X =
[[132 127 119 141]
 [127 133 115 117]
 [105 130 123 116]
 [131 126 157 122]
 [129 141 119 141]
 [123 132 137 116]
 [137 145 125 131]
 [119 119 124 117]
 [119 139 129 135]
 [122 120 138 116]
 [135 114 135 128]]
Indices start at 0.
(0, 0)	132
(0, 3)	141
(9, 0)	122
(6, 2)	125
(5, 3)	116
(7, 2)	124
(8, 2)	129
(4, 2)	119
(6, 3)	131
(3, 0)	131
(2, 2)	123
(7, 3)	117
(8, 1)	139
(2, 3)	116
(5, 2)	137
(1, 0)	127
(9, 2)	138

a =
[[115 114 106 120 128 144 111]
 [130 126 125 132 126 108 129]
 [124 128 120 125 123 129 124]
 [137 133 138 129 124 109 133]
 [134 121 137 127 122 130 129]
 [130 128 129 133 134 122 128]
 [126 123 123 126 122 115 124]
 [123 121 131 125 128 125 123]
 [113 117 109 124 127 140 113]
 [126 131 125 123 123 123 126]]
Indices start at 0.
(0, 0) => 115
(5, 3) => 133
(9, 0) => 126
(6, 2) => 123
(2, 4) => 123
(6, 5) => 115
(7, 1) => 121
(3, 1) => 133
(2, 0) => 124
(6, 4) => 122
(8, 2) => 109
(0, 4) => 128
(4, 5) => 130
(3, 3) => 129
(4, 0) => 134
(2, 6) => 124
(2, 3) => 125
(9, 6) => 126
(6, 0) => 126
(1, 6) => 129
(3, 5) => 109
(0, 5) => 144
(9, 4) => 123
(9, 2) => 125

A =
[[111 129 132 121 134 126 129 123]
 [116 103 133 117 134 118 127 132]
 [133 117 126 126 129 130 124 134]
 [108 122 136 120 135 128 131 123]
 [112 131 132 122 134 127 130 123]
 [110 126 132 120 135 120 128 125]]
A[0, 0]: 111
A[-1, -2]: 128
A[3, 0]: 108
A[-5, 2]: 133
A[-2, 5]: 127
A[-6]: [111, 129, 132, 121, 134, 126, 129, 123]
A[5, 0]: 110
A[-6, -5]: 121
A[1, -4]: 134
A[3, 2]: 136
A[:, -1]: [123, 132, 134, 123, 123, 125]
A[2, 2]: 126
A[:, 3]: [121, 117, 126, 120, 122, 120]
A[-4, -3]: 130
A[5, -3]: 120
A[3, -3]: 128

W =
[[134 128 120 126 123 137 127 128 134 135 124 128 126 124 129]
 [132 126 137 129 136 123 126 122 124 134 125 124 122 130 118]
 [127 118 120 121 128 121 127 129 131 144 125 124 117 126 133]
 [135 133 150 126 128 145 129 131 123 122 126 131 130 127 123]
 [124 113 124 127 130 137 131 131 125 133 129 129 131 124 135]
 [133 139 131 122 121 136 127 124 130 127 132 124 136 131 125]
 [125 138 122 129 125 130 128 130 132 133 125 127 128 124 119]
 [131 135 151 131 129 122 131 134 121 123 128 132 119 126 128]
 [133 124 142 127 135 118 129 130 124 129 131 125 119 127 123]
 [127 116 148 129 124 149 128 127 128 122 126 130 122 135 124]]
Rows and columns are counted from 0.
(0, 0)	134
(1, 11)	124
(1, 2)	137
(7, 0)	131
(7, 1)	135
(4, 4)	130
(7, 2)	151
(9, 8)	128
(9, 12)	122
(3, 6)	129
(5, 8)	130
(0, 2)	120
(3, 8)	123
(6, 5)	130
(8, 5)	118
(0, 9)	135
(5, 10)	132
(6, 2)	122
(7, 13)	126
(1, 1)	126
(4, 2)	124
(5, 14)	125
(1, 3)	129
(6, 13)	124
(3, 10)	126
(5, 1)	139
(8, 11)	125
(2, 9)	144
(7, 11)	132
(0, 14)	129
(3, 11)	131
(8, 6)	129
(2, 14)	133
(8, 14)	123
(6, 7)	130
(6, 11)	127
(2, 0)	127

arr =
[[149 143 129 138 126 130 128 135 127 126]
 [151 146 124 137 127 128 130 130 127 125]]
arr[-2,-10] = 149
arr[-2,-2] = 127
arr[1,-9] = 146
arr[1,9] = 125
arr[1] = [151, 146, 124, 137, 127, 128, 130, 130, 127, 125]
arr[-2] = [149, 143, 129, 138, 126, 130, 128, 135, 127, 126]
arr[-2,1] = 143

m = [[127, 127, 132, 134, 131, 149, 125, 138, 121, 134, 127, 144, 136, 130], [126, 130, 129, 136, 125, 134, 127, 137, 122, 129, 126, 131, 134, 129], [127, 115, 121, 134, 138, 150, 119, 143, 130, 137, 124, 129, 144, 129], [122, 110, 118, 117, 131, 131, 118, 144, 134, 130, 123, 120, 118, 128], [129, 123, 125, 126, 133, 138, 127, 137, 128, 130, 129, 139, 131, 129], [131, 118, 116, 117, 133, 125, 127, 138, 137, 126, 129, 128, 125, 128], [127, 119, 123, 123, 131, 135, 125, 139, 130, 130, 127, 132, 126, 129], [123, 122, 125, 137, 130, 141, 120, 142, 126, 134, 122, 124, 139, 130], [125, 124, 123, 124, 124, 124, 125, 138, 129, 125, 124, 123, 123, 129]]
Rows and columns are counted from 0.
(0, 0) => 127
(0, 8) => 121
(8, 4) => 124
(4, 8) => 128
(3, 9) => 130
(4, 2) => 125
(0, 5) => 149
(7, 8) => 126
(6, 1) => 119
(7, 10) => 122
(7, 2) => 125
(3, 8) => 134
(7, 3) => 137
(3, 10) => 123
(4, 3) => 126
(8, 6) => 125
(4, 13) => 129
(3, 13) => 128
(3, 4) => 131
(2, 13) => 129
(7, 11) => 124
(6, 13) => 129
(5, 4) => 133
(7, 5) => 141
(8, 1) => 124
(7, 4) => 130
(3, 1) => 110
(3, 2) => 118
(8, 12) => 123
(8, 8) => 129
(3, 12) => 118
(2, 1) => 115
(0, 12) => 136
(7, 12) => 139
